These are the activations of a small neural network, seen along a few directions. Each row is one input.
Each table varies a few parts of the input and shows all the possible inputs, shuffled.
Descriptions start from the smaller parts, as in this example, which fits no table here: line(6) and (point or line(9) or (values(3) and ring(8))).
Shared parts are said once, and a part with two or three values counts as separate values.
(in the rows, 128 means zero)

Other details of the inputs shift rows strongly along two fixed directions, in all tables alike. That doesn't count.

Rows:
R1: [117 139 152 149 133 103 139 130 156 138 116 141]
R2: [142 152  72 156  88 145  55 142 110  94 143  86]
R3: [113 131 143 153 137 109 144 122 161 123 124 141]
R4: [114 131 143 145 137 114 151 110 143 130 130 145]
R5: [176  78 126  11 145 146 173  94  37 170 161 109]
R6: [109 133 140 154 136 109 150 122 160 121 122 140]
R7: [107 132 137 151 145 110 142 138 149 122 111 151]
R8: [155 143  74 144 100 143  51 159 113 102 137  94]
R9: [116 125 140 141 138 113 152 115 151 126 130 139]
R10: [127 116 137 118 145 113 156 131 140 133 120 142]
R11: [107 139 142 158 134 110 148 118 152 125 122 146]
R12: [129 120 149 121 138 110 152 119 144 139 129 132]
R13: [140 149  81 161  92 141  56 143 123  99 142  92]
R14: [110 134 142 137 141 111 147 126 139 132 119 147]
R15: [115 130 153 126 146 106 154 127 139 141 117 148]
R16: [115 132 145 144 144 104 135 148 154 133 106 146]
R17: [153 119 119 100 120 131 120 120 106 138 145 104]
R18: [142 157  79 155  95 142  39 154 107 103 137  97]
R19: [115 129 134 148 142 109 145 140 160 123 113 147]
R20: [116 129 144 146 145 106 133 144 154 130 111 148]
R21: [111 128 150 128 145 108 155 124 138 138 117 149]
R22: [141 128 106 119 112 134 114 121 108 122 143 104]
R23: [144 126 122 112 120 124 121 127 118 134 135 108]
R24: [103 131 170 145 116 179 136 137 172 129 102 140]
R25: [137 118 104 105 129 139 128 123  89 124 139 118]
R26: [128 124 140 129 144 107 145 142 152 135 113 142]
R27: [113 130 146 136 142 111 141 126 141 134 121 147]
R28: [134 127 107 106 125 138 127 114  87 127 143 119]
R29: [110 129 140 150 144 110 137 138 152 126 114 150]
R30: [148 120 102 113 123 135 109 134 109 122 138 114]
R31: [115 124 141 134 144 110 145 137 141 131 113 146]
R32: [117 123 130 138 146 114 155 130 148 123 120 146]
R33: [162  94 107  52 136 146 162 102  63 142 156 112]
R34: [146 119 112  97 128 133 120 133  92 133 134 115]
R35: [125 127 142 142 144 105 136 145 164 132 113 145]
R36: [141 158  76 160  85 145  51 140 106 101 142  91]
R37: [132 156  80 161 100 143  53 144 109  98 138 105]
R38: [114 135 149 153 133 107 139 122 156 132 122 145]
R39: [147 129 111 114 113 130 110 128 110 126 140 101]
R40: [133 134 105 119 120 137 111 123  94 121 139 117]
R41: [114 127 132 151 146 112 144 134 160 119 119 150]
R42: [145 154  82 148  96 141  42 153 105 109 137  96]
R43: [108 131 173 141 117 174 132 141 174 132  98 138]
R44: [114 126 139 127 145 118 154 114 128 133 129 147]
R45: [102 132 169 146 117 180 138 135 171 126 103 142]
R46: [147 147  79 153  89 143  49 144 115 100 144  86]
R47: [151 149  70 150  96 141  47 164 115  98 132  92]
R48: [124 126 158 129 140 106 153 118 146 148 125 143]
R49: [117 131 146 142 135 112 148 114 145 135 128 143]
R50: [116 127 134 150 145 111 143 135 160 120 118 150]
R51: [114 123 138 138 147 114 145 130 141 127 120 149]
R52: [125 128 150 124 135 110 154 117 135 143 126 137]
R53: [167  74 119  13 148 153 188  79  29 161 169 114]
R54: [114 127 174 129 118 175 135 138 166 139 100 134]
R55: [108 131 139 150 143 109 141 140 151 125 110 149]
R56: [160  80 154  15 117 215 176  88  59 166 148 102]
R57: [122 131 151 138 135 108 143 120 147 139 125 141]
R58: [138 154  76 153  95 146  48 145 102 101 141  99]
R59: [116 127 154 132 138 107 160 114 143 140 123 144]
R60: [173  78 126  12 133 147 187  76  40 165 169  97]
R61: [111 136 145 157 135 110 143 117 154 127 125 147]
R62: [112 140 149 144 140 103 135 139 152 136 111 146]
R63: [159  93 117  53 136 143 150 106  60 149 152 113]
R64: [109 122 165 125 120 186 150 124 152 132 113 137]
R65: [139 157  77 161  88 145  56 136 105  99 143  94]
R66: [122 121 135 135 145 113 148 132 151 128 121 146]
Description of these inputs: line(6) and (point or (values(2) and ring(5))).
The inputs of R18 and R58 match in every part but the line(6) part. If R8 is changed in the same way as R18 into R58, which row does it become?
Answer: R66
The inputs of R24 and R45 match in every part but the line(6) part. If R22 is changed in the same way as R24 into R45, which row does it become?
Answer: R2
Which other rows agree with R5 in the line(6) part? List them by row number.
Answer: R1, R16, R17, R23, R26, R35, R42, R48, R54, R62
A walk changes only the ring(5) part. It starts at R22 and steps to R19. List the rest of the walk in order.
Answer: R55, R14, R36
Which other rows does R40 become when the ring(5) part takes its other values? List them by row number.
Answer: R2, R7, R33, R65
Which other rows agree with R64 in the line(6) part? List them by row number.
Answer: R4, R6, R9, R11, R25, R28, R32, R41, R44, R53
Which other rows does R57 become when the values(2) part takes its other values? List them by row number.
Answer: R52

Rows:
R67: [110 131 158 139 138 126 150 125 159 135 116 149]
R68: [136 125 121 125 120 139 111 140 128 121 125 115]
R69: [133 132 118 131 125 120 113 123 111 127 138 122]
R70: [134 131 122 130 115 150 112 128 125 126 133 117]
R71: [138 132 115 126 123 125 108 140 114 128 129 122]
R72: [132 135 114 132 125 120 110 126 118 122 138 120]
R73: [120 125  97 131 134 149 119 137 108 105 129 136]
R74: [108 130 164 143 138 124 151 123 159 139 113 154]
R75: [138 134 112 123 125 125 110 140 118 126 129 120]
R76: [113 128 145 150 143  98 148 125 162 128 122 148]
R77: [135 128 113 130 125 121 116 123 118 125 140 119]
R78: [107 136 151 143 137 112 156 119 152 130 118 145]
R79: [131 129 124 126 119 138 107 140 120 128 124 120]
R80: [127 138 120 136 114 133 115 122 115 123 132 119]
R81: [115 126 158 141 137 127 153 125 164 132 118 147]
R82: [134 127 120 126 121 139 111 140 126 125 125 116]
R83: [122 125 145 138 145 103 150 137 159 132 113 148]
R84: [162  80 143  27 155 130 204  90  68 172 151 127]
R85: [130 134 114 134 114 136 118 122 119 121 136 114]
R86: [130 133 116 135 113 134 119 123 124 118 136 116]
R87: [132 130 120 121 120 139 108 140 121 125 125 116]
Describe the family of inputs behind these rows.
Answer: point or (line(4) and ring(5))

Rows:
R88: [ 77 155 170 206 147 118 122 174 231 112  71 174]
R89: [ 67 115 195 171 179 119 189 150 215 130  70 208]
R90: [146  80 198  26 156 135 222  93 108 185 130 132]
R91: [114 150 118 166  61 209 105  74 133  96 164  88]
R92: [ 75 123 174 166 192  59 216 130 194 129  94 199]
R93: [ 81 197 105 226  72 138  70  78 126  88 157 113]
R94: [101 133 108 172 150  94 134 145 145  99 111 155]
R95: [114 142 153 170 117 132 104 162 179 130  96 130]
R96: [163 114 145  71 106 153 126 123 100 152 132  97]
R97: [153 151  60 149  99 120  53 147  98 102 148  94]
R98: [ 84 148 150 206 143 136 111 179 203 103  80 170]
R99: [148  90 127  47 163 109 207  91  68 150 155 140]
R100: [172 119  84  79 119 124 111 111  62 135 165  94]
R101: [165 116  81  77  93 192  67 141  64 125 149  74]
R102: [115 157 126 184 107 142  76 175 178 112  95 131]
R103: [125 133 107 143 135  95 118 135 131 121 135 128]
R104: [168 142  63 135  96 123  52 136  81 115 158  80]
R105: [178 154  56 142  75 123  16 142  82 106 164  66]
R106: [147 118 133 105 141  89 140 109 114 144 148 119]
R107: [123 122 123 123 156  93 156 119 129 132 128 144]
R108: [136  74 180  26 169 154 233  99  97 172 130 158]
R109: [164  85 159  27 140 161 190 101  78 177 135 121]
The inputs of R100 and R109 match in every part but one. If R92 is changed in the same way as R100 into R109, which row does it become?
Answer: R98
Describe the family of inputs behind these rows.
Answer: values(2) and (point or line(10))
Which other rows does R103 become when the values(2) part takes its other values? List them by row number.
Answer: R101
